Each row below holds a small network's activations on one record, seen along a few directions.
After each row come some of the record's fields: G, M, J, C.
A field that a record lacks is left out.
Other fields move the rows too, some of them a lot.
(in the rows, 500 means zero)
Random noise pushes rows far along 11 fixed directions. That doesn't count. These rows show it; they differ only by the noise:
[398 464 687 726 656 412 394 699 438 335 406 773 489 484 356 348 678 421
 553 553 314 501 636 617 545 388 658 482]
[481 436 489 354 509 373 501 204 606 590 418 503 709 515 798 497 457 342
 442 453 559 415 488 301 500 478 209 505]
[430 469 465 408 549 736 572 650 487 528 508 447 591 470 492 573 371 449
 383 625 550 464 520 402 423 595 582 510]
[429 569 445 525 474 581 445 461 568 543 640 470 308 501 348 475 488 676
 593 357 354 548 566 537 496 267 606 538]
[596 458 278 399 338 737 428 486 442 481 620 463 398 443 519 604 509 531
 643 455 438 541 599 593 572 314 637 476]
[610 400 472 591 503 407 432 343 504 540 595 523 238 480 348 492 603 454
 478 468 523 540 523 519 524 173 549 467]
[416 500 602 446 583 577 672 450 450 618 366 336 398 505 521 464 517 542
 619 638 350 503 504 410 515 599 562 567]
[695 365 458 731 574 512 480 559 596 442 727 604 194 467 144 693 430 425
 141 539 681 646 441 543 344 342 536 450]
[374 529 574 515 457 612 418 653 468 384 470 641 585 488 564 503 586 565
 724 493 238 499 678 633 510 481 552 529]
[430 615 431 340 658 696 638 295 676 530 429 349 352 555 580 376 323 423
 448 424 356 575 440 354 482 475 531 662]
[574 355 653 575 506 526 534 484 469 481 402 589 551 536 668 674 617 303
 439 709 532 389 591 543 427 613 385 477]
[457 509 374 283 593 726 619 489 549 506 418 384 607 473 625 419 309 333
 352 542 577 491 415 302 546 545 584 524]
[458 455 455 493 517 648 573 673 342 524 453 451 482 412 406 537 503 600
 654 630 349 570 561 502 562 614 680 490]

[487 541 563 400 370 543 487 305 638 429 408 452 415 629 775 548 595 340
 550 508 384 458 589 616 345 401 353 624] -> G: g2 / M: m2 / J: j4 / C: c2
[502 406 346 487 446 557 448 659 413 324 488 639 630 462 465 531 464 289
 455 546 590 524 535 508 490 537 603 424] -> G: g1 / M: m1 / J: j4 / C: c1
[558 540 403 610 414 722 504 610 483 272 446 614 524 575 584 584 509 409
 420 476 516 447 551 660 587 641 617 411] -> G: g2 / M: m2 / C: c2
[295 492 451 608 438 358 370 416 497 615 615 537 466 595 352 544 559 674
 656 382 426 385 642 536 453 368 477 449] -> G: g2 / M: m2 / J: j2 / C: c1
[331 404 562 558 597 244 460 464 348 836 454 457 648 430 358 528 528 661
 619 644 369 492 612 309 381 587 415 552] -> G: g1 / M: m2 / C: c2
[540 467 618 783 627 286 548 476 555 520 435 558 453 583 460 425 604 330
 150 563 803 333 381 482 558 475 540 338] -> G: g2 / M: m2 / J: j4
[423 467 470 384 599 448 433 627 308 569 445 474 652 361 416 330 535 484
 634 622 416 519 590 387 601 443 697 533] -> G: g1 / M: m1 / J: j4 / C: c1
[581 400 628 529 631 535 624 536 368 548 449 443 429 498 429 420 572 339
 315 665 709 380 441 396 588 524 672 412] -> G: g1 / M: m2 / C: c1
[241 650 510 409 548 578 457 548 669 520 437 544 823 584 730 422 423 504
 468 407 481 263 606 430 407 558 406 552] -> G: g1 / M: m2 / J: j4
[660 603 302 478 454 814 562 594 654 263 541 541 592 481 702 642 304 534
 421 343 484 622 425 659 606 679 484 498] -> G: g1 / M: m2 / C: c2
[311 590 596 416 346 464 569 608 634 468 587 485 690 596 580 540 364 723
 463 374 606 450 366 413 436 691 270 420] -> G: g2 / M: m1 / J: j2 / C: c1
[381 419 431 401 641 345 322 325 392 607 380 539 451 494 400 317 606 294
 634 556 362 502 678 379 420 269 523 628] -> G: g2 / M: m1 / J: j4 / C: c2
[604 483 454 535 559 408 537 351 606 464 523 509 400 472 453 482 456 451
 490 392 526 618 378 500 579 428 454 504] -> G: g1 / M: m1 / J: j4 / C: c1
[443 571 686 484 523 537 649 464 491 508 415 415 365 657 548 481 489 532
 500 556 476 426 429 480 448 651 454 560] -> G: g2 / M: m1 / J: j2 / C: c2
[432 593 367 639 665 402 467 331 493 658 428 517 509 552 412 385 478 519
 457 399 438 418 585 414 531 569 542 534] -> G: g2 / M: m1
[470 629 665 779 389 485 506 576 614 527 616 450 394 586 393 484 601 803
 451 344 569 298 433 642 618 516 615 365] -> G: g1 / M: m2 / J: j4 / C: c1
[401 477 553 531 384 259 386 579 433 479 561 599 579 468 349 423 580 589
 599 425 514 496 523 497 505 393 445 406] -> G: g2 / M: m1 / J: j4 / C: c1
[469 361 557 496 394 371 274 502 503 462 587 703 656 514 529 629 550 352
 455 530 600 425 648 521 237 341 274 490] -> G: g1 / M: m2 / J: j4 / C: c2
[554 271 592 322 384 302 483 315 378 532 542 450 389 525 490 487 622 284
 573 573 686 463 445 412 422 182 311 398] -> G: g2 / M: m2 / J: j4 / C: c1
[610 375 471 435 390 455 535 495 447 544 523 414 429 402 516 538 579 446
 556 609 688 561 401 557 606 270 556 363] -> G: g2 / M: m2
[341 526 478 538 512 578 361 553 510 590 560 604 609 493 529 587 547 615
 740 469 277 448 737 635 388 443 484 564] -> G: g1 / M: m2
[500 416 680 304 443 543 769 570 354 479 313 333 468 445 636 448 547 415
 667 757 529 576 345 427 522 596 484 468] -> G: g1 / M: m2
[604 485 343 474 422 619 358 492 413 551 601 455 455 462 464 525 615 445
 434 524 582 391 661 553 505 334 723 469] -> G: g1 / M: m2 / J: j4 / C: c1
[461 537 569 578 552 391 569 517 506 465 371 542 640 563 574 460 462 488
 415 501 536 394 464 451 594 769 461 413] -> G: g2 / M: m2 / J: j4 / C: c1
[588 554 450 664 659 625 590 608 530 461 420 498 523 458 476 522 431 564
 420 476 512 454 382 570 699 732 655 432] -> G: g1 / M: m2 / J: j4 / C: c2
[513 490 598 375 382 397 622 548 454 443 444 357 472 490 526 243 522 438
 408 531 730 509 264 364 645 404 632 413] -> G: g1 / M: m1 / J: j4 / C: c1
[580 469 714 647 443 258 566 644 492 390 558 577 517 466 385 486 488 680
 394 462 606 631 241 465 548 585 362 352] -> G: g1 / M: m2 / J: j2 / C: c2
[444 408 577 453 464 460 466 677 492 427 586 589 583 432 398 569 478 448
 457 571 604 574 481 525 417 351 442 485] -> G: g2 / M: m1 / C: c2
[445 492 689 641 475 641 498 645 420 569 557 446 429 627 412 523 719 483
 357 660 729 127 586 629 483 348 788 393] -> G: g1 / M: m2 / J: j2 / C: c1
[626 538 454 613 375 432 556 238 653 591 534 397 322 619 576 682 512 559
 422 472 491 548 484 535 413 623 401 544] -> G: g1 / M: m1 / J: j4 / C: c1
[392 426 484 565 546 326 399 638 423 541 634 639 655 473 329 687 419 651
 478 494 427 590 604 414 239 685 222 543] -> G: g2 / M: m1 / J: j2 / C: c2
[466 523 477 424 486 376 540 518 445 445 451 499 510 393 428 446 456 590
 587 565 269 842 522 450 432 672 460 646] -> G: g2 / M: m1 / C: c1
[497 428 582 761 602 322 506 555 543 478 405 628 563 561 487 622 559 424
 373 568 578 444 485 519 508 711 391 391] -> G: g2 / M: m1 / J: j4 / C: c2
[541 607 624 559 592 670 546 481 690 412 591 512 369 587 492 554 407 510
 395 409 491 493 449 558 438 447 426 584] -> G: g1 / M: m1 / C: c2
[414 543 393 625 658 694 456 765 358 455 410 668 627 515 463 449 539 462
 537 539 398 314 636 568 627 696 774 430] -> G: g2 / M: m2 / J: j4
[557 614 484 671 559 518 337 444 742 389 639 691 383 586 456 516 443 466
 311 257 466 530 524 672 417 372 447 590] -> G: g2 / M: m1 / J: j4 / C: c2
[576 401 565 569 592 345 619 493 507 498 404 540 598 394 532 573 487 505
 501 599 528 629 386 468 540 675 322 464] -> G: g1 / M: m2
[578 391 694 563 604 522 731 753 312 382 365 442 291 445 326 448 531 447
 569 743 456 670 352 523 549 612 652 443] -> G: g1 / M: m2 / C: c2
[529 517 608 656 345 591 537 612 473 453 481 479 379 583 513 654 594 656
 562 544 518 379 493 706 546 661 555 411] -> G: g2 / M: m2 / J: j4 / C: c2
[578 590 211 534 474 603 591 364 540 631 471 349 473 452 581 535 416 637
 564 387 435 552 443 506 671 642 597 466] -> G: g1 / M: m2

Here are new rows. What are their fields?
[746 540 460 760 421 627 526 322 523 434 445 505 250 689 639 660 727 366
 441 514 509 318 609 819 617 558 667 477] -> G: g2 / M: m1 / J: j4 / C: c1
[475 505 446 353 561 792 660 411 450 758 427 228 518 530 654 601 443 403
 442 728 605 314 559 410 442 648 582 605] -> G: g2 / M: m1
[555 511 489 483 442 671 538 541 458 592 531 433 473 527 481 572 500 521
 404 560 588 401 498 503 528 523 615 503] -> G: g2 / M: m1 / C: c2
[514 497 486 645 648 374 392 580 478 628 639 559 466 427 178 469 416 567
 168 493 607 517 505 394 331 494 533 539] -> G: g2 / M: m2 / J: j4 / C: c2
[382 550 617 437 515 558 611 546 611 499 437 371 449 567 466 445 485 459
 437 610 538 536 450 453 362 498 578 579] -> G: g1 / M: m1 / J: j4 / C: c1
[518 513 574 551 576 299 434 516 498 273 343 706 483 436 521 267 594 442
 587 440 285 711 489 602 644 459 508 559] -> G: g2 / M: m2 / C: c2
[523 497 667 631 390 637 649 600 437 737 556 246 418 605 487 720 594 576
 291 770 784 228 478 495 382 668 576 415] -> G: g2 / M: m1 / J: j4
[567 546 621 567 435 478 537 419 671 532 615 476 456 552 508 611 416 582
 308 447 625 466 410 502 359 597 324 497] -> G: g1 / M: m2 / J: j4 / C: c1
[567 421 400 478 582 602 505 549 446 444 536 468 324 450 309 486 472 353
 419 585 550 556 450 499 482 303 705 502] -> G: g1 / M: m2 / J: j4 / C: c2
[475 449 868 500 465 372 659 658 549 425 535 459 469 498 492 531 538 608
 465 593 678 482 269 519 502 439 380 402] -> G: g1 / M: m2 / J: j2 / C: c2
[185 556 689 407 407 512 350 630 480 564 563 554 734 493 540 389 624 634
 682 485 357 325 736 506 390 313 528 558] -> G: g1 / M: m2 / C: c1
[471 490 611 398 538 624 613 516 592 608 574 403 484 485 458 704 356 563
 433 637 496 551 469 435 265 624 278 603] -> G: g2 / M: m2
[589 391 567 526 523 398 628 535 453 561 479 421 476 474 432 554 493 487
 432 659 556 573 420 411 474 618 452 452] -> G: g1 / M: m2 / C: c1
[304 695 485 579 563 415 600 594 612 589 431 377 656 477 439 334 365 859
 482 320 483 483 369 378 754 673 608 397] -> G: g2 / M: m2 / C: c2
[339 364 430 322 550 513 392 610 362 566 437 558 828 431 544 457 444 259
 390 662 700 333 598 286 391 479 544 469] -> G: g1 / M: m2 / J: j4 / C: c2
[431 476 569 297 551 775 567 601 643 529 557 440 595 540 630 648 314 273
 251 713 654 461 490 412 187 531 375 584] -> G: g2 / M: m2
[546 448 399 564 389 584 496 544 452 358 461 568 365 557 472 702 536 400
 554 630 354 676 636 689 302 697 517 575] -> G: g2 / M: m1 / J: j4 / C: c1
[568 516 579 457 432 476 679 483 515 639 471 355 585 432 623 595 502 627
 505 569 605 462 341 420 579 701 404 473] -> G: g1 / M: m1 / J: j4
[778 401 258 661 562 587 411 379 537 377 532 709 393 528 544 628 508 213
 377 464 547 540 565 631 506 474 481 501] -> G: g1 / M: m1
[431 552 417 480 375 498 514 657 569 481 560 465 737 428 496 450 391 724
 441 364 674 520 355 472 690 560 590 330] -> G: g1 / M: m2 / C: c1
